A small network was shown many inputs. Here are its activations along a few directions, one row for each input.
In each table, some parts of the input vary, and every possible input appears once, in random order.
Descriptions start from the smaller parts, as in this example, which fits no table here: one of 4 places along a line, together with either a single point or (one of 2 separate values, together with one of 5 places around a ring) or one of 11 places around a ring.
Shared parts are said once, and a part with two or three values counts as separate values.

Other details of the inputs shift rows strongly along three fixed directions, in all tables alike. That doesn't count.

A family of inputs:
R1: [ -5  31 -29  -9 -17  10   7 -24  -5  -4 -33 -15   9   1]
R2: [ 15  20  55  31   3   2 -13  56 -29 -16  -9 -11   6  -4]
R3: [  3  34 -18 -11  -9  -7 -11  -4  20  -2 -29  14  -5  17]
R4: [ 11 -13  32  28  22  -4  -9  46 -25  -5  21   0   4  -3]
R5: [ -5 -32   9   9  13   1   7   1 -10   5  31 -12  -3  -8]
R6: [ 3  4  3  0  5 -3 -1 11 16  3 -9  3 -4  5]
R7: [ -2  -7  -1   1  -5  20  13 -10  -7   2  -8 -18  11  -5]
R8: [  2  21   3  20   1  24  11  12 -32  -8 -20 -31  22 -12]
R9: [ -4 -44  15   9  19 -12  14  11  -3  12  51  -1  -9 -10]
R10: [  9 -27  32  19  11   1  -1  38 -16  -1  21   7   8  -2]
R11: [-11   2 -22 -19  -8  14   8 -47  29   6 -20 -14  -4  -3]
R12: [  5  29  -3   9   3  10  -8  11  -4  -7 -36 -14   4   4]
R13: [  0  -3   5   4 -13  16   5   7 -31  -6   2  -4  23  -7]
R14: [ -4   2 -10   5   2  10  23 -15  -2   6  -3 -23   3  -7]
R15: [  5  14   6  -5   5 -23 -30  21  26  -2  -1  39 -15  12]
R16: [ -9   4 -27 -14   0 -14   9 -31  21   9   8   6 -18   8]
R17: [ -4  12   9  -9 -17  -7   7 -17  -2  -2   0  -7 -12  -1]
R18: [-10 -32  -9 -14 -14   9  27 -29 -16   8  24  -7  13  -9]
R19: [ -1   2 -10 -11   4  -1 -12 -13  29   3 -14   1 -15  13]
R20: [ -8 -11 -13  -3  -8   1  25 -15 -16   6  23 -11   8 -13]
R21: [ -3 -53  21   1   0  -4  -2  14 -22  -1  53  14   6  -4]
R22: [ -2 -33   8 -11  17 -20 -10 -10  43  13  27  27 -31   7]
R23: [ -1  -8   6   2 -12   9  10  -1 -17  -2   9   5  20 -12]
R24: [-12   4 -32 -14 -13   8  19 -46  -1   5   1 -19   1  -6]
R25: [  0  22 -14 -14   1   2  -7 -26  38   5 -32   3 -13   7]
R26: [  8   6   7   3  21 -22 -36  24  27  -4  -8  17 -28  20]
R27: [  9  16  18  12  -8   7 -25  30 -20 -15 -10  14  19  -2]
R28: [  1 -30  12   6   1  -5   6  14 -29  -1  32   4   9  -7]
R29: [ 13  49  -5   9   9  -6 -21  25  18  -8 -49   2  -8  17]
R30: [  1  -1  -4 -11   1 -21 -14   8  22   3   9  26 -14  13]
R31: [  7  33   9  14 -18  26  -7  20 -37 -17 -31  -5  36 -11]
R32: [ -3 -15  -2   4  -2  16  26 -10 -21   2   1 -28  17 -13]
R33: [  8  -1  17  17  -1   2 -14  37 -37 -15   6   3  16  -3]
R34: [  5   7   4  -9   7 -20 -30   6  26  -1   2  37 -17  14]
R35: [-11 -12 -22 -13  -4  -1  21 -37  -3   9  20  -8  -4  -5]
R36: [ -3  20 -28 -13  -8  -7   5 -21  14   1 -18   0  -6   9]
R37: [ -3   1  -4  -3  -8  16  19 -17   6   5 -12 -13  13 -14]
R38: [ -4 -32   9 -12  17 -17 -19 -12  40  12  24  26 -32   8]
R39: [ -3  27 -16   4 -13  18  13 -11 -28  -7 -17 -21  18 -10]
R40: [ -5 -36   2  -8  20 -25   0  -1  29  12  31  12 -28   5]
R41: [ -5 -14 -10  -8  -9  20  29 -30  -3   9  -4 -25  13  -9]
R42: [ 13  48  -4   4   4 -23 -34  37  14 -11 -32  24 -11  20]
Description of these inputs: one of 2 separate values, together with either a single point or (one of 4 places along a line, together with one of 5 places along a line).
- Changing only the choice among 2 separate values turns R12 into R1. The same change can be made to R7. Which row results? => R13
- Changing only the choice among 2 separate values turns R8 into R39. The same change can be made to R14. Which row results? => R16
- Which other rows does R6 become when the choice among 2 separate values takes its other values? List them by row number. => R30
- Which other rows does R21 become when the choice among 2 separate values takes its other values? List them by row number. => R19
- Which other rows does R14 become when the place on the line of 4 takes its other values? List them by row number. => R10, R22, R29

A family of inputs:
R43: [  8  29   1  -7  -9  -5  -6   4   3  -5 -28   5  -1   9]
R44: [  0  -7  15  12 -10  23   2  10 -33 -10  -4  -1  25 -12]
R45: [  0  19  -2   1 -17  14  14   5 -20  -4 -28  -9  20  -3]
R46: [  4   9  23   6  -5   3 -30  24  -6 -12  -2  14  -4   0]
R47: [  0 -54  11   5  -7   6  21  11 -24   5  42  -2  22 -14]
R48: [ -8 -16 -13  -7 -12  19   9 -24  -6   4  -3  -9  22 -13]
R49: [ -1   8 -25   0  -8  19  22 -16 -24  -2  -7 -27  19  -4]
R50: [  6  14   2  12  12 -16 -21  26  -3  -6   0  14 -15  21]
R51: [ -1  27 -26  -5   1  -7  -5  -7  22   4 -23   7  -1   2]
R52: [  1 -16  25  -3   0 -23 -14  22   5  -3  25  18 -14   7]
R53: [12  7 27 27 19  1 -7 39 -2  0 -3 -5  1 -5]
R54: [ -7  -8  -3  -4  -9   6  28 -24 -18   7  17 -13  11 -19]
R55: [ -9 -34  -5 -13  11 -26   6 -26   8  10  40   7 -28   5]
R56: [ -4  21 -16  -5  -6  -9  -4 -15   7  -3  -6  -9 -17   8]
R57: [ -9   6 -19  -9   2 -11   4 -22  24   8   3  14 -17   6]
R58: [  0  24 -10   7  -4  14  15   4 -15  -5 -18 -10  26  -9]
R59: [  6  20  21  16   1  -5 -11  35 -17 -11   6   6   3  -9]
R60: [ -7 -32 -16  -1   3   3  19 -10 -21   2  22 -14   8 -12]
R61: [  5 -29  32  10  19   0 -14  11  18   0  14   7 -10   1]
R62: [  0   9 -12 -11  -4  13 -10 -14  11   0 -16   5   7   5]
R63: [ -7  -9 -14  -8  19 -11   3 -24  31  16   0 -18 -31  11]
R64: [ -3 -13  -4 -13   7  -6   9 -22  42  12  -9  -7 -24   7]
R65: [  7  26 -15 -10 -10   7  -2   1  12   0 -28   2   4  12]
R66: [  8   0  22   0   5 -10 -28  10   5  -6   6  24  -6   8]
- Changing only one part turns R59 into R56. The same change can be made to R54. Which row results? => R55
- Describe the family of inputs behind these rows. => one of 4 places along a line, together with either a single point or one of 5 places along a line
- A walk changes only the place on the line of 4. It starts at R63 and steps to R53. List the rest of the walk in order. => R64, R61
- Which other rows does R66 become when the place on the line of 5 takes its other values? List them by row number. => R44, R46, R48, R62
